A small network was shown many inputs. Here are its activations along a few directions, one row for each input.
Each table varies a few parts of the input and shows all the possible inputs, shuffled.
A made-up example of a description, with smaller parts first: values(2) and (point or line(9) or (ring(5) and line(6))).
Shared parts are said once, and a part with two or three values counts as separate values.
In the rows, 128 means zero.

Other details of the inputs vary at random and push rows far along two fixed directions, the same in every table; ignore that.

Rows:
row 1: [141 150 137 149 133 110 115 131 137 143 122 126]
row 2: [151  58 104 122 157 132 136 123 159 160 136 172]
row 3: [118 111 112 147  96 142 154 185 108  38 148  91]
row 4: [119 144 130 162  47 142 133 141  97  70 109 119]
row 5: [136  97  91 103 184 139 139 103 129 157 128 141]
row 6: [131 114 119 149 128 107 122 149 136 145 133 119]
row 7: [134 206 192 129  66 118 105  86 138 178 121 155]
row 8: [141  76  97 102 182 126 123 113 135 146 116 145]
row 9: [117 145 160 114 116 103 125 108 123 152 130 133]
row 10: [ 99 135 109 144 101 145 140 157  97  46 124 108]
row 11: [138  95 113 107 187 149 120 113 149 149 145 146]
row 12: [108 116 117 153 108 137 173 148  91  59 139  97]
row 13: [128 109  92 175 109 129 139 178 104  56 108  95]
row 14: [117 149 154 108 122 124 126 125 121 147 150 136]
row 15: [123 178 131 102 110 125 113 136 137 135 129 127]
row 16: [122 116 139 132 126 117 129 139 133 140 123 124]
row 17: [156  88  98 105 188 150 119 134 160 138 147 139]
row 18: [128 150 157 133 127 121 118 120 139 148 113 125]
row 19: [118 191 182 116 102 108 107  81 130 165 120 128]
row 20: [115 200 168 117 111 127 125  78 125 171 136 119]
row 21: [148  62  89 119 187 135 127 141 142 146 110 142]
Each input here is: values(3) and (point or line(6)).
Q: Which other rows does row 9 become when the line(6) part takes its other values? List them by row number.
A: row 3, row 6, row 12, row 14, row 16
Q: Which other rows does row 2 become when the values(3) part takes its other values? List them by row number.
A: row 4, row 7

Rows:
row 22: [133  87 112  79 204 138 107 124 141 160 158 164]
row 23: [133  75 114 100 192 142 145  92 165 169 142 158]
row 24: [139 113 105 108 211 122 124 116 128 165 123 137]
row 25: [140  68 107 139 142  95 122 140 137 135 105 143]
row 26: [107 145 148 178  44  87 136 134  97 105 106 116]
row 27: [142  82  75 178  87 149 136 143 117  63 114 139]
row 28: [155 106  99 128 134 131 107 128 154 128 106 163]
row 29: [151  80 113 116 187 150 129  89 146 168 129 149]
row 30: [119 200 135 158  58 137 117 167 125 108 109 114]
row 31: [117 191 138 153  61 136 107 166 120  97 104 111]
row 32: [118 199 179 112 131 106 101  87 120 177 108 129]
row 33: [165  84 130 140 149 114 121 141 162 129 132 147]
row 34: [120 106  83 113 132 138 153 167  98  52 140  95]
row 35: [142  87  78 174  95 148 140 149 121  57 108 143]
row 36: [120  90  96 113 127 147 147 158 102  45 130  99]
row 37: [124 225 163  99 122 114 104  84 136 206 146 115]
row 38: [ 88 211 144 135  75 116 144 128 113  88 153  79]
row 39: [ 82 190 160 134  76 123 129 121 116  73 136  87]
row 40: [101 184 169 170  75 124 153 110  85  88 103 111]
row 41: [137  60 111  98 188 159 134 113 139 172 160 182]
row 42: [149 167 183 148  70  98 111 107 144 174 141 143]
row 43: [151  71 110 133 188 139 145  91 123 163 116 156]
row 44: [139 205 195 130  89 106  99 146 150 186 131 117]
row 45: [ 85 214 152 130  73 126 134 152  93  88 165 101]
row 46: [124  76 103 126 100 168 174 142  95  63 126 117]
row 47: [149  75 116 185 105 128 152 162 133  57 135 122]
row 48: [142 185 194 129  90 103  90 134 152 168 126 126]
row 49: [149  94 109 180 124 141 154 206 138  70 138  94]
row 50: [133 105 101  80 206 133 114 133 133 167 171 156]
row 51: [127 178 172  63 108 128 129  78 132 214 128 161]
row 52: [150 107 101 126 141 139  94 141 151 132 105 150]
row 53: [134  71 116  93 192 149 134 113 144 168 155 180]
row 54: [130  88 109 133 155 107 118 171 141 163 100 122]
row 55: [124  92 101 152 141 154 129 141 111  47 124  86]
row 56: [127  88 107 155 137 154 143 132 118  49 116  97]
row 57: [125  54  93 189  88 103 147 151  98  80 117 116]
row 58: [ 99 155 158 163  57  93 111 164 107  98  93  92]
row 59: [116 230 172 108 130 101 117  91 121 200 125 125]
row 60: [137  77 115  86 201 142 121 119 150 160 150 174]
row 61: [117  81  90 173 124 119 152 205 119  90 100  96]
row 62: [149 116  90  63 188 125 134 120 138 179 152 139]
row 63: [136  68 113 103 185 150 145  88 159 175 143 156]
row 64: [127 182 172  58 118 121 116  85 137 197 123 151]
row 65: [132 172 172 119 111 140 113  64 130 202 127 139]
row 66: [106  90 108 145 133 145 157 138 130  42 130 102]
row 67: [ 85 208 151 131  77 115 133 129 110  83 146  82]
row 68: [146  89 115 122 199 126 131 101 134 146 107 148]
row 69: [122 221 167  96 124 114  93  84 132 199 139 115]
Q: What is each input in this table made of?
A: line(6) and (values(3) or line(5))
Q: The inputs of row 23 and row 66 match in every part but the line(6) part. If row 29 is changed in the same way as row 23 into row 66, which row does it become?
A: row 56
Q: The inputs of row 54 and row 58 match in every part but the line(6) part. If row 44 is changed in the same way as row 54 into row 58, which row does it become?
A: row 48
Q: Which other rows does row 53 become when the line(6) part takes its other values? List them by row number.
A: row 22, row 41, row 45, row 50, row 60
Q: Which other rows does row 39 become when the line(5) part takes its other values? List them by row number.
A: row 22, row 32, row 36, row 55
